A small network was shown many inputs. Here are its activations along a few directions, one row for each input.
In each table, some parts of the input vary, and every possible input appears once, in random order.
Descriptions start from the smaller parts, as in this example, which fits no table here: ring(5) and (point or ring(11) or (values(2) and line(6))).
Shared parts are said once, and a part with two or three values counts as separate values.
In the rows, 128 means zero.

Other details of the inputs vary at random and push rows far along three fixed directions, the same in every table; ignore that.

Table:
r1: 138  130  150  130  99  135  118  96  114  120  121  173
r2: 152  124  119  151  99  121  135  123  114  128  136  139
r3: 101  116  123  121  171  165  102  140  141  135  119  158
r4: 150  120  143  128  103  134  108  100  120  120  128  167
r5: 89  90  110  161  181  162  114  168  89  136  111  157
r6: 119  110  115  166  98  158  142  129  91  133  145  163
r7: 151  138  153  114  93  114  119  101  137  119  133  136
r8: 131  115  114  178  101  131  148  146  95  132  139  152
r9: 94  132  112  136  178  133  155  183  142  129  114  120
r10: 146  130  121  144  117  127  129  130  123  122  139  156
r11: 92  99  113  140  159  164  98  137  94  150  113  136
r12: 93  122  124  129  172  144  138  165  137  131  107  132
r13: 131  137  126  152  113  134  138  126  111  122  132  172
r14: 146  136  117  146  123  114  148  136  116  110  145  132
r15: 111  144  134  89  141  118  106  123  154  148  101  81
r16: 135  109  128  155  100  137  126  102  93  133  137  156
r17: 140  110  125  152  101  139  129  107  85  127  135  146
r18: 119  131  139  86  158  121  101  124  145  130  111  91
r19: 153  138  154  110  93  105  125  106  141  118  131  123
r20: 111  132  151  69  127  133  84  93  147  152  92  90
r21: 132  107  133  155  119  139  125  114  98  123  134  173
r22: 109  119  139  90  146  148  77  98  126  146  109  107
r23: 91  95  123  138  184  168  117  153  111  128  114  151
r24: 162  144  128  121  117  94  169  145  156  103  141  102
r25: 158  154  129  117  113  84  151  122  149  113  147  96
r26: 157  133  125  124  95  104  136  120  130  128  132  103
r27: 145  129  130  142  96  123  125  92  111  131  143  144
r28: 141  133  88  187  123  107  178  171  96  121  154  120
r29: 99  122  107  116  155  146  125  143  120  139  128  91
r30: 95  106  103  140  163  136  124  159  113  155  116  100
r31: 134  120  148  136  85  150  106  79  98  133  119  176
r32: 108  140  136  97  136  132  96  113  144  151  104  106
r33: 129  115  97  195  138  117  173  176  95  119  148  154
r34: 106  154  103  120  157  104  138  169  153  149  116  69
r35: 105  123  117  121  182  135  139  165  138  123  123  105
r36: 101  139  96  145  181  111  174  217  158  127  134  87
r37: 149  117  107  161  102  115  154  148  106  129  134  123
r38: 145  128  121  150  103  112  142  114  111  128  144  129
r39: 159  168  144  97  98  85  146  112  159  112  129  97
r40: 164  151  172  81  86  103  132  84  167  106  136  110
r41: 111  119  141  108  146  127  106  142  143  139  106  110
r42: 118  149  123  88  175  116  134  149  169  120  127  73
r43: 166  156  144  106  102  72  179  142  171  101  142  70
r44: 130  111  151  115  84  166  94  47  101  132  138  169
r45: 128  104  125  171  125  157  123  122  79  118  136  195
r46: 154  152  111  141  124  95  163  147  129  107  153  107
r47: 121  117  128  107  155  120  110  151  144  135  105  104
r48: 107  125  138  98  165  139  110  120  154  131  121  119
r49: 88  99  91  156  158  170  125  169  102  148  122  140
r50: 140  105  126  163  116  140  127  133  99  119  129  181
r51: 127  116  112  186  125  122  171  173  91  118  125  163
r52: 178  170  148  71  102  81  146  102  189  101  143  78
r53: 152  134  126  137  101  115  135  109  111  121  141  120
r54: 136  114  117  167  107  129  142  122  93  131  142  150
r55: 159  174  152  84  103  94  155  104  174  104  133  98
r56: 138  127  145  135  83  146  96  79  114  139  136  168
r57: 140  130  143  135  101  131  118  110  124  122  136  160
r58: 165  163  157  74  104  94  136  78  177  105  146  94
r59: 160  141  138  115  111  112  147  120  152  106  140  127
r60: 130  118  121  161  112  154  111  102  87  132  141  173
r61: 129  113  99  196  142  123  195  183  102  109  154  154
r62: 139  148  151  113  107  139  128  89  139  112  132  167
r63: 105  122  93  149  163  135  120  173  129  153  121  114
r64: 148  148  123  130  128  118  158  129  136  102  154  128
r65: 108  112  113  126  151  141  103  148  128  151  110  114
r66: 143  119  118  161  122  104  162  151  111  115  139  129
r67: 101  106  132  122  170  147  119  138  133  132  116  133
r68: 110  127  100  129  161  123  119  167  141  150  117  92
r69: 146  132  156  108  99  138  90  58  127  124  137  167
r70: 99  122  125  116  148  139  98  139  137  156  110  106
r71: 96  117  143  107  159  160  100  130  147  138  113  143
r72: 95  112  118  128  150  143  108  155  124  157  110  108
r73: 106  126  132  106  144  144  79  96  135  155  119  121
r74: 134  129  121  154  129  135  153  127  123  112  154  164
r75: 167  143  117  135  119  79  193  170  154  98  143  86
r76: 123  136  138  79  151  126  86  118  164  137  109  103
r77: 139  115  137  141  83  133  124  106  105  134  131  142
r78: 142  136  170  82  63  154  92  31  124  126  123  152
r79: 103  131  122  121  162  120  130  165  137  137  103  108
r80: 108  139  126  101  144  120  104  139  155  153  115  80
r81: 109  139  138  93  149  132  92  128  158  144  116  111
r82: 90  112  134  114  144  159  87  117  118  156  95  134
r83: 151  154  138  123  106  113  154  124  154  109  152  129
r84: 100  120  140  114  160  148  124  141  138  130  101  136
r85: 149  136  140  122  120  126  144  109  130  101  145  138
Each input here is: values(5) and (point or line(6) or (values(2) and line(5))).
Changing only the values(5) part turns r41 into r66. The same change can be made to r72. Which row results?
Answer: r16
Change only the line(6) part in r11. List by row number the other rows that result.
Answer: r17, r22, r28, r53, r60
Change only the values(5) part in r20. List by row number the other rows that result.
Answer: r17, r30, r37, r77
Change only the values(2) part in r50. List by row number the other rows that result.
Answer: r24
Change only the line(5) part in r45. List by row number the other rows that result.
Answer: r5, r14, r18, r46
